These are the activations of a small neural network, seen along a few directions. Each row is one input.
In each table, some parts of the input vary, and every possible input appears once, in random order.
A made-up example of a description, with smaller parts first: line(6) and (point or line(9) or (values(2) and ring(8))).
Shared parts are said once, and a part with two or three values counts as separate values.
In the rows, 128 means zero.

Other details of the inputs shift rows strongly along two fixed directions, in all tables alike. That doesn't count.

A family of inputs:
R1: [206 176 131  75  75  90 164 201 157  86 146 157]
R2: [ 44  84 107 173 179 143 111  68 115 164 133 110]
R3: [ 66  97 114 162 167 173  96  81  99 161 109  75]
R4: [117 137  67 140 102 150 152  45  62  90 141 134]
R5: [175 155 231 143 192 105  92 204 192 201  80 134]
R6: [ 46  93 129 165 163 140 101  67  98 160 118 119]
R7: [ 37  56 128 171 150 146 127  72 125 122 131  91]
R8: [222 198 147 106  85 128 165 155 108 119 103 178]
R9: [170 162 234 139 190 120  69 210 184 195  80 142]
R10: [232 196 136 105 104 126 168 155 130 122 116 161]
R11: [158 118 221 128 164  82  84 244 198 150  76 100]
R12: [154 145 203 131 166 130  99 186 166 196  91 157]
R13: [158 156 213 146 170 108  91 175 157 173  84 152]
R14: [ 51  66 111 149 132 113  99 108 128 112 142  71]
R15: [186 148 229 152 168 122 103 215 166 199  48 120]
R16: [ 68  86 111 163 165 173 106  84 104 167 109  82]
R17: [226 185 140 116  92 124 169 159 122 118 105 184]
R18: [ 52  60 110 142 143 114 101 108 123 108 135  74]
R19: [195 182  61 105  70 143 203  95  86  88 153 181]
R20: [178 188  74  86  62 130 205  89  87 100 169 224]
R21: [149 134 186 125 137  88  98 222 196 149 114  90]
R22: [175 171  79 101  65 124 192  81  87  85 159 230]
R23: [ 48  97 121 152 168 158  93  75 107 166 129 115]
R24: [162 118 218 115 162  98  72 248 203 159 100  92]
R25: [122 128  52 130 103 169 160  59  79 103 150 141]
R26: [181 168  61  62  24 114 177 130 121  47 194 173]
R27: [107 109  47  87  81 131 153  95 104  55 178 133]
R28: [211 183 158 103 104 106 154 143 135 124 121 207]
R29: [ 54  60 112 144 139 113  99 106 121 111 141  72]
R30: [183 164  63  60  31 116 178 132 115  45 193 175]
R31: [ 59  92 106 172 177 171  86  69 100 149 117  67]
R32: [ 47 103 121 160 172 144 107  75 107 169 128 108]
R33: [ 39  66 119 165 159 150 133  81 133 131 142  79]
R34: [107 121  48  99  69 116 166  92 104  63 190 123]
R35: [ 53  69 102 138 152 118 107 116 131 116 144  64]
R36: [ 77  87 111 164 173 167  96  74 112 153 114  72]
R37: [169 167 233 147 193 106  84 209 184 198  79 135]
R38: [108 128  63 115 108 152 149  40  88 104 170 168]
R39: [120 147  60 136 111 154 157  54  72 100 150 123]
R40: [106 127  60 121 105 154 156  52  87 107 168 180]
R41: [ 54  63 102 129 147 131  93 115 132 112 147  71]
R42: [ 68  92 111 171 169 160 119  86 104 171 108  74]
R43: [ 49  71 109 151 126 111  97 107 134 115 142  69]
R44: [155 125 189 117 149  90 101 223 184 145 113  93]
R45: [151 126 183 117 156  92 105 225 188 139 101  98]
R46: [ 48  83 126 166 162 141 109  70 103 166 117 127]
R47: [182 163  63  58  37 117 180 135 115  43 186 176]
R48: [231 186 145 110  96 122 162 148 123 114 105 171]
R49: [211 172 155  86  78 133 179 173 159  94 144 189]
R50: [225 208 137 101  93 132 172 161 116 126 114 168]
R51: [136 112 191 130 144  89  92 210 178 138  99  96]
Each input here is: values(3) and (point or line(6) or (values(2) and ring(5))).
Question: The inputs of R4 and R39 match in every part but the values(3) part. If R22 is changed in the same way as R4 into R39, which row does it become?
Answer: R2
Question: The inputs of R19 and R17 match in every part but the values(3) part. If R10 is changed in the same way as R19 into R17, which row does it become?
Answer: R48

A family of inputs:
R52: [125 111 176 149 190  94  84 191 176 168  87  67]
R53: [ 37  80  94 131 113 145 139  65 125 109 170 127]
R54: [104 128 221 139 195 105  42 202 196 194 110 106]
R55: [ 88 122  71 158 155 196 148  34  82 155 139 117]
R56: [ 64  70  69 120 126 152 111  76 101 105 162 116]
R57: [ 82  77  58 135 106 158 114  77  94 104 144  78]
R58: [ 76  75  65 121 127 151 115  69 100  96 147  94]
R59: [ 38  82  90 141 122 123 153  64 123 116 175 127]
R60: [212 170 130  69  59 121 186 175 138  71 151 201]
R61: [147 141 222 148 174 106  95 183 143 201  59 121]
R62: [126 127 201 138 195 110  53 193 174 163  88  62]
R63: [115  84 211 170 173 132  75 212 184 172  68  42]
R64: [ 44  91  65 135 130 115 127  68 117 129 178 132]
R65: [185 169 127  69  73 118 148 159 150 108 162 207]
R66: [ 75 113  64 137 113 144 106  71  87  98 154  62]
R67: [226 183 125  81  67  96 205 169 136  66 141 173]
R68: [237 188 149 105  65 102 178 121 111  96 136 219]
R69: [ 60  84  58 135 136 122 127  79 101 112 166 111]
R70: [153 146 206 164 174 116  92 165 154 171  63 155]
R71: [163 141 218 166 168 111  91 170 160 165  73 152]
R72: [ 87 123  71 158 155 199 148  35  81 155 139 117]
R73: [208 193 132 101  85 108 170 126 101 117 106 215]
R74: [226 176 123  69  56 120 193 167 134  58 139 182]
R75: [213 174 132  80  71  98 197 179 140  80 153 196]
R76: [121 122 209 137 197 111  45 209 178 174 101  89]
R77: [128 117 167 161 166 102  84 195 168 173  86  47]
R78: [ 88 123  71 158 155 197 147  34  82 156 139 117]
R79: [ 57 113  82 148 129 150 130  59  55 136 130 125]
R80: [228 188 106  91  38 106 208 166 122  65 146 156]
Question: Describe the family of inputs behind these rows.
Answer: values(3) or line(6) or (line(4) and ring(5))
Question: Which of the alternatives is R59?
Answer: line(4) and ring(5)
Question: Start at R68 and move only the line(6) part, one step at a time. The first step leads to R71. Which rows follow, in order?
Answer: R70, R73, R61, R79
Question: Change only the ring(5) part in R59. List by row number the other rows that result.
Answer: R53, R54, R64, R65

A family of inputs:
R81: [ 92  97 181 167 163  90  90 143 138 157  87 109]
R82: [ 83  86 183 155 189 111  78 173 186 163 109  73]
R83: [ 58 111  89 142 152 136 109  62  91 149 143 123]
R84: [105 117 169 160 171 133  79 125 139 171 104 123]
R85: [ 91 116 177 170 197 123  63 146 152 203  96 100]
R86: [ 99 115 180 159 180 146 105 147 142 179  97 113]
R87: [ 68  90 107 146 148 157 126  51 105 130 138 131]
R88: [ 98 100  83 126 117 141 116  97 100 105 140  94]
R89: [ 89 110  80 111 102 122 122  95 106  90 163 132]
R90: [146 127 153 112 113 124 127 175 153 129 128 129]
R91: [179 155 129 101 102 119 131 169 132 107 122 130]
R92: [160 153 121 138 122 151 129 107 106 131 115 138]
R93: [108 123 155 141 176 127 110 135 147 180 113 126]
R94: [147 150 145 119 123 132 122 112 116 128 123 172]
R95: [ 75  92 103 134 137 119 127  96 131 110 161 101]
R96: [161 131 146  99 115 109 131 177 160 121 135 149]
R97: [116 106 147 123 127 127 117 161 150 139 127 108]
R98: [162 148 172 117 121 107 136 185 165 130 129 121]
R99: [ 93  94 157 138 163 116  96 161 172 142 120  94]
R100: [100  95  73 122 109 144 142  92 106  95 154 110]
R101: [174 137 127 102 104 122 145 167 141 112 131 135]
R102: [101 131  93 143 122 153 147  81 105 143 144 133]
R103: [196 173 139 102 101 105 142 168 136 105 131 130]
R104: [109 109 187 168 194 151  71 134 138 183  71  84]
R105: [223 205 131 109 102 129 151 157 121 136 115 171]
R106: [195 167 136 121  86  98 163 144 107 102 102 158]
R107: [121 116 130 111 121 109 103 147 136 123 138 128]
R108: [130 129 132 116 109 125 138 155 147 115 136 121]
R109: [116 108 151 144 158 123 109 160 159 137 114  79]
R110: [108 115  72 148 118 167 152  47  86 113 144 132]
R111: [187 174 157 118 131 118 140 165 155 157 120 174]
R112: [160 161 127 126 131 143 137 125 103 129 113 147]
R113: [136 143 120 107 105 104 125 138 134  99 150 139]
R114: [157 150 123 127 131 146 155 121 111 127 122 155]
R115: [106 110 190 157 172 151 100 135 147 177  91 112]
R116: [ 69 116  71 136 125 157 152  54  85 136 154 128]
R117: [213 182 154 105 101 125 158 154 146 125 127 202]
R118: [105 110  84 130 117 130 150  91 112  95 159  99]
R119: [130 117 102 143 102 116 169  94  97 100 122 136]
R120: [104 125  61 146 124 158 155  55  87 127 148 126]
R121: [210 190 132 103  73 142 178 136 123 113 136 200]
R122: [135 120 146 138 119  96 149 132 132 120 115 153]
R123: [110 122  67 116  99 135 139  91  96  85 150 105]
R124: [104 106 164 153 174 120  78 163 155 152  98  56]
R125: [129 124 123 107 109 113 112 141 131 110 144 140]
R126: [204 170 155 113 115 143 155 143 131 128 107 172]
R127: [ 79  83  88 122 121 133 127  96 123 104 160 120]
R128: [106 106  66 117 101 142 152  93 105  86 157 115]
R129: [132 133 135 119 111 122 140 151 147 114 140 118]
R130: [ 79 121  75 131 124 144 136  49  72 108 157 156]
R131: [215 205 126  96 103 126 158 153 113 133 118 174]
R132: [137 140 141 125 143 133 140 127 129 137 127 165]
R133: [128 114 137 131 140 125 121 158 152 126 118  96]
R134: [190 175 151 116 136 128 148 164 139 157 108 154]
R135: [ 74  93  93 128 113 142 133 102 118 108 153 103]
R136: [ 82  78 181 150 186 117  73 177 182 166 105  80]
R137: [189 162 164 119  84  97 174 166 133 114 109 173]
R138: [106 115 161 136 155  98  88 153 154 139 130  98]
R139: [113 112  67 112  97 137 134  92  91  93 151 110]
R140: [ 89 115  73 111  99 120 129  89 105  84 166 131]
Question: Describe the family of inputs behind these rows.
Answer: line(5) and (point or ring(5) or line(6))
Question: The inputs of R123 and R99 match in every part but the line(5) part. If R131 is changed in the same way as R123 into R99, which row does it become?
Answer: R93
Question: The inputs of R94 and R104 match in every part but the line(5) part. If R125 is changed in the same way as R94 into R104, which row does it become?
Answer: R88
Question: Change only the line(5) part in R113. List by row number the other rows that result.
Answer: R82, R109, R124, R129
Question: Change only the line(6) part in R98. List by row number the other rows that result.
Answer: R90, R97, R108, R129, R135
Question: Start at R101 and move only the line(6) part, one step at a time. The first step leads to R100. Which rows follow, in order?
Answer: R128, R133, R109, R118
Question: Start at R85 and move only the ring(5) part, one step at a time. The first step leads to R84. Which rows follow, in order?
Answer: R94, R130, R83

A family of inputs:
R141: [ 77 118  55 132 111 151 160  34  84 103 173 154]
R142: [ 98  77 181 140 139  92 104 173 169 123 111 105]
R143: [ 81  97 105 128 147 147 100 108 128 138 147 112]
R144: [120 123 175 161 168 129 112 137 146 177  97 119]
R145: [183 168 140 129 107 116 159 131 104 127 101 169]
R146: [124 112 159 140 152 138  95 168 149 150 103  79]
R147: [172 173 136 110 111 120 143 133 127 121 134 185]
R148: [170 171 131  94 109 117 138 142 131 119 147 178]
R149: [122 118 179 157 165 138 102 135 142 173  92 125]
R150: [177 160 119  86  93 131 140 163 137 111 140 151]
R151: [174 167 139 107 109 135 146 134 131 123 134 191]
R152: [100 104  39 129  96 165 158  42  72  72 157 103]
R153: [170 170 130  95 110 123 152 145 139 124 151 178]
R154: [137 119 158 152 163 126  98 155 144 142  92  71]
R155: [ 65  70 124 143 123  89 118 114 131  96 138  99]
R156: [ 62  67 123 144 124  96 132 116 139 102 142  99]
R157: [ 81 102  99 131 140 140 114 116 128 135 143  87]
R158: [ 79 113  36 110  94 143 140  59  82  86 176 114]
R159: [196 163 125 114 106 129 161 154 132 105 122 126]
R160: [ 91 111 123 157 147 135 117  80 106 145 120 122]
R161: [110 117 171 133 171 136  89 151 157 167 118 124]
R162: [183 165 121 103  93 118 142 161 125 104 131 132]
R163: [174 165 117  91 106 121 145 159 143 121 153 164]
R164: [182 167 140 130 108 123 173 134 111 132 104 169]
R165: [113 119 154 131 167 120  80 163 157 162 121 106]
R166: [ 93 103 123 163 144 149 132  80  92 145 102 121]
R167: [122 117 155 144 155 130 105 170 152 154 108  73]
Question: Describe the family of inputs behind these rows.
Answer: values(3) and (point or line(8))
Question: The inputs of R141 and R151 match in every part but the values(3) part. If R159 is changed in the same way as R141 into R151, which row does it become?
Answer: R152
Question: List by row number the other rows that have the values(3) part in common with R154.
Answer: R145, R147, R148, R155, R158, R160, R162, R165
